A small network was shown many inputs. Here are its activations along a few directions, one row for each input.
In each table, some parts of the input vary, and every possible input appears once, in random order.
A made-up example of a description, with smaller parts first: line(4) and (point or ring(11) or (values(2) and ring(8))).
Shared parts are said once, and a part with two or three values counts as separate values.

Other details of the inputs vary at random and push rows far along three fixed directions, the same in every table; ignore that.

Rows:
r1: [-21 -25   7 -23 -14  26  19  -1  19 -24 -51 -21  -2]
r2: [-30  -9  27 -22   2 -12  22 -21   4  15 -49 -26  18]
r3: [-21 -10  33 -16 -20  -4  14  -4  -2   9 -43 -30  31]
r4: [  1 -27 -12 -24  -8  -9  -1  -2  26  -3  26  42   7]
r5: [ -5  -2   3 -37  -7  62  28  -7  12   5 -32 -35   6]
r6: [-32   1  22 -16   4  -6  23 -17   6  15 -56 -18  23]
r7: [ 12  -9 -10  -2   6 -31 -23   9 -19  11  56  47  29]
r8: [ 22   0 -44  27  -4  15 -36  14   2  -8  52  29 -27]
r9: [  50   67   39   34   43   -2   -1   -2 -106    0   -9  -31  -43]
r10: [ -3 -12   9 -43  -9  56  26 -11  10   4 -26 -43   2]
r11: [-36  10  19 -28 -16 -13  25  -9   1 -10 -31 -36  19]
r12: [-29  -3  -2 -19 -13 -11   3   4  -1   0  10 -19  42]
r13: [-28  -8  26 -15  13 -10  26 -12   7   8 -52 -24  23]
r14: [-18   0  13 -10 -16 -19  11   1  18  11   3 -16  35]
r15: [  3 -18 -14 -11  16 -38 -11  18   4  11  68  63  64]
r16: [  2   3 -21  14   9   1  -3 -10  29   9  13  14 -24]
r17: [ -9  -7   0  -6 -17  31   4  -5   1 -20 -50 -13 -28]
r18: [  0  -7 -18   2 -13  -2  -4   8  43  10  34  25  21]
r19: [ 41 -36 -24  33 -13  50 -28  13  24 -18  -1  10 -65]
r20: [ 24 -21 -37  26  -4  37 -21 -11  36  -8   9  -3 -86]
r21: [ 34  59  39  61  13 -26 -23   3 -95   5 -34 -15 -40]
r22: [ 25  79  36  60  57 -83  -8  -7 -92  15  14   0 -24]
r23: [ 34 -22 -32  38 -15  47 -25  14  33 -21  12  -6 -67]
r24: [-32  17  20 -21   3 -33  29   0  -2 -10 -16 -19  41]
r25: [ 22 -25 -46  29 -12  55 -33  17  14 -32  19  -9 -61]
r26: [ -1  -9 -18 -13   8 -34 -15  13   4  18  64  69  63]
r27: [ -6  13 -17 -16   9 -49   3   4  26  10  69  66  43]
Description of these inputs: values(3) and (point or (values(2) and line(4))).
The inputs of r25 and r12 match in every part but the values(3) part. If r15 is changed in the same way as r25 into r12, which row does it become?
Answer: r7
Which other rows does r9 become when the values(3) part takes its other values? List them by row number.
Answer: r5, r10
Which other rows does r11 become when the line(4) part takes its other values? List them by row number.
Answer: r12, r14, r20
Which other rows does r18 become when the values(2) part takes its other values? List them by row number.
Answer: r21

Rows:
r28: [ 32  12 -21  39  32 -32 -29   2   9   8  54  58 -33]
r29: [-17  35  28  -8  11 -19  18  10 -39  13 -17 -29  58]
r30: [-28  19  33   1  -4 -50  12   0 -33   1 -37  -9  45]
r31: [-31  14  30  -7  -6 -36   4   3 -50   3 -24 -17  53]
r32: [ 35   8 -23  37  34 -36 -24   4   7   6  55  54 -35]
r33: [-17  31  44 -17  13 -41  35 -14 -23  19 -19 -24  29]
r34: [-31  26  26   2   7 -36  14  11 -36  -3 -16 -31  54]
r35: [ 37   9  -9  34   3  68  -9  -3 -20 -16 -40 -44 -79]
r36: [ 41  -7   3  22  -3  62 -14  -4 -32 -21 -44 -34 -79]
r37: [-12  23  37 -16   0 -21  13   9 -49  11 -25 -16  57]
r38: [ 27  -8   0  29  -1  50 -13 -14 -25  -9 -52 -27 -92]
r39: [ -4  23  43 -19  11 -22  25  -7 -41  18 -28 -12  50]
r40: [ 32  10 -22  28  15 -40 -29  -7   3  14  61  52 -41]
r41: [ 14  -8  -4  44 -19  38 -31   1 -22 -35 -54 -27 -83]
r42: [-22  22  39  -6   8 -51  19  -9 -24  13 -44  -4  36]
r43: [ 46   9 -26  27  25  -6 -30  21 -18   4  74  43 -13]
r44: [ 45  15 -17  20   7  -7 -34  15 -17   7  79  45 -18]
r45: [-25 -51 -43 -84  -3  25  23  -1  69 -18  44  64  45]
r46: [-13 -61 -19 -50  -5  14  18  -4  93  19  35  62  46]
r47: [ 24   7  -2  39   9  57  -7  -8  -9 -14 -46 -38 -92]
r48: [-18  17  34 -20   3 -22   8   2 -54  15 -21 -19  55]
r49: [ 36  13 -25  40  29 -34 -23   4   9  10  52  58 -32]
r50: [ 56  12 -14  15  19 -12 -19   1 -10  11  76  45 -27]
r51: [-31  32  35  -5 -11 -38  10   4 -35  -1 -11 -29  49]
r52: [ -9 -50 -32 -59 -14  21  16  -8  87  23  58  37  52]
r53: [-28 -54 -36 -40 -28  -9   8   5  99  -1  50  40  47]
r54: [-35  13  30  -2  -1 -51   7  -6 -38   6 -34 -12  43]
r55: [-48 -56 -20 -31 -57  66  13  -5  88 -28 -58 -51 -11]
r56: [ 29   5 -29  44  21 -35 -31  13  -2  -5  62  50 -25]
r57: [ 51   2 -11  25  24 -19 -16   0  -8  16  51  71 -32]
r58: [-25  36  37  -7   3 -55  24 -12 -15  15 -29 -19  30]
r59: [-30 -52 -40 -32 -17  15   2  18  89  -1  52  40  65]
r60: [-29  35  41  -8   6 -53  19 -14 -14  13 -27 -20  29]
r61: [ 26   7 -28  35   3 -39 -36   1  -6   3  68  48 -32]
r62: [ 31   6  -6  24 -20  59 -21   8 -31 -25 -26 -53 -78]
r63: [-20  35  47 -14  12 -37  31 -16 -21  21 -20 -20  31]
r64: [-16  30  31 -14  25 -21  24 -12 -36  23 -17 -29  49]
r65: [-38 -68 -22 -33 -59  82  11  10  66 -31 -64 -40   6]
r66: [-15  37  34 -17  -6 -25  18   5 -40  13 -11 -30  52]
r67: [ 50  -3  -9  22  29 -22 -17   1  -9  13  55  67 -34]
r68: [-27  33  30  -4 -15 -39  15   6 -36   1 -13 -29  50]
r69: [-26  31  39 -10   7 -57  23 -12 -16  11 -26 -23  28]
r70: [ 15   7 -12  45 -28  33 -21  -1 -13 -31 -42 -42 -88]
r71: [ -4 -60 -22 -56  -8  27  11   0  83  16  43  55  59]
r72: [ 36  -7  -2  22  -5  64 -19 -10 -36 -13 -44 -34 -79]
r73: [-42 -71 -19 -39 -39  66  14 -14  83 -13 -77 -35 -16]
r74: [-12 -60 -28 -54 -19  28   0  16  75  10  47  51  66]
r75: [ 40   9 -31  27  24  -4 -35  15 -21  12  74  43 -13]
r76: [ 43  11 -24  18   7 -10 -35  10 -22  13  80  41 -19]
r77: [-26 -51 -45 -31 -20  14   7  19  89   0  50  40  66]
r78: [-11  36  45 -21   8 -24  24 -12 -32  18 -12 -27  43]
r79: [ 18   3 -10  37 -29  45 -24   9 -26 -37 -29 -51 -80]
r80: [-22  31  39 -17  12 -39  30 -21 -26  27 -19 -24  29]
r81: [ 32  25 -33 -11  23 -10 -11  -2 -23 -20  76  57 -40]
r82: [-47 -59 -28 -37 -62  78  10   0  71 -25 -47 -59  -2]
r83: [ 20  -5   2  38  -7  37 -24  -7 -13 -23 -60 -23 -93]
r84: [-47 -57 -31 -21 -44  70  19   1  88 -27 -66 -49  -3]
r85: [-19  29  38  -8  30 -36  36 -10 -22  19 -25 -22  36]
r86: [ 33  -8  -3  25 -14  63 -26  12 -40 -27 -40 -38 -72]
r87: [ 30  11   0  31 -10  48  -2 -12 -11 -12 -41 -38 -96]
r88: [-38  29  29   8  10 -47  12   0 -23   1 -27 -22  45]
r89: [-34 -54 -23 -39 -37 101  14   9  73 -19 -51 -56   8]
r90: [ 45  14 -20  34  35 -18 -11   1   2  18  59  57 -31]
r91: [-23  17  41  -9  13 -53  18  -8 -25   9 -40  -8  34]
r92: [-21 -53 -36 -44   6  13  23  -8  98  26  45  45  45]
r93: [ 27   5 -35  40  15 -19 -38  15 -17   0  72  45 -15]
r94: [ -7  38  40 -20   5 -26  30 -11 -32  19 -14 -27  44]
r95: [ 30   8 -28  37  32 -34 -29  -2   4  14  55  54 -35]
r96: [ 35  -2 -19  34   4 -18 -42  19 -22  -7  62  61 -14]
r97: [-40  25  21   6  10 -49  12  -5 -28   7 -26 -26  44]
r98: [-11  30  36 -14  26 -23  29  -6 -33  15 -17 -29  49]
r99: [-17 -55 -28 -45 -14  71  20  -3  92   0  -3  -6  25]
r100: [ 21 -11  -7  38 -23  48 -29  13 -36 -39 -43 -36 -74]
r101: [-33  44  17 -39  31 -23  36  -8 -47 -15 -15 -14  37]
r102: [ 17 -12  -7  42 -18  34 -27   3 -24 -37 -53 -31 -84]
The inputs of r32 and r69 match in every part but one. If r75 is changed in the same way as r32 into r69, which row does it become?
Answer: r76
The inputs of r85 and r67 match in every part but one. If r59 is changed in the same way as r85 into r67, which row does it become?
Answer: r96
Describe the family of inputs behind these rows.
Answer: values(3) and (point or (values(4) and ring(6)))
Start at r75 and move only the ring(6) part, one step at a time. The first step leads to r93. Which rows follow, in order?
Answer: r97, r95, r92, r64
Which other rows does r61 become when the values(4) part takes its other values? List them by row number.
Answer: r53, r55, r70

Rows:
r103: [ 38  41  13  47   9  -1 -29  10 -88 -12  -3 -21 -48]
r104: [ 40 -17 -11  46   6  -2 -37  -2 -10  -7  -5  43 -73]
r105: [ -7 -35 -15 -28 -16  65  19 -10  56  -4 -32 -23 -20]
r106: [  9  -2 -10  -8  10 -26  -9  16  -5   9  60  45  46]
r107: [ 30  -6 -19 -13  19 -19  -9  10  13  22  92  74  33]
r108: [ 34   0 -29  48  -8  15 -44  13 -19 -18  25  12 -64]
r109: [ 10 -11 -13  11   2  12  -4  -8  29   0  -1   3 -38]
r110: [ -9 -35 -16 -32 -16  63  19 -12  54  -7 -32 -22 -21]
r111: [ -8 -41 -17 -32 -20  74  12   0  41 -13 -27 -26  -9]
r112: [-26 -41 -26 -15 -40  52  -3   6  48 -26 -30 -28  -9]
r113: [ 50   6 -21  31  20  27 -21  -4 -13  -3  21  20 -76]
r114: [-34  44  47   9   8 -62  18  -8 -49   9 -41 -38  39]
r115: [ 15   3  -4 -20  17 -20   1   4  -3  16  60  47  37]
r116: [-26  49  54   1  20 -58  29 -14 -44  17 -43 -34  32]
r117: [-17   3  22 -18  -4  34  27 -16  -3   1 -65 -57  -9]
r118: [ 10  -8 -27   6  11 -52 -15   6  32  12  82  76  21]
r119: [-23  -2  16 -17 -24  37  12   3 -19 -20 -58 -61   7]
r120: [ -2   2 -12   3   1 -39 -14  14   6   8  56  43  41]
r121: [-19 -39 -17 -17 -17  47  15  -9  66 -10 -39 -23 -25]
r122: [-35  44  43   6   5 -51  10   3 -63   0 -37 -38  51]
r123: [ 32  46  17  50  23 -22 -16 -10 -60  -4 -16 -12 -73]
r124: [-20  45  48  -6   5 -36  16   5 -71   5 -31 -40  56]
r125: [ 33   2 -26  52   4   4 -34   4  -8 -16  17  17 -74]
r126: [-28 -25   3 -63  -2  -5  30  -1  44  23  29  20  93]
r127: [-47 -24  -2 -39 -11 -36  26  -1  65  15  18  22  83]
Describe the family of inputs behind these rows.
Answer: point or (values(4) and ring(6))
Start at r103 and move only the ring(6) part, one step at a time. The first step leads to r126. Which rows follow, in order?
Answer: r117, r109, r114, r108
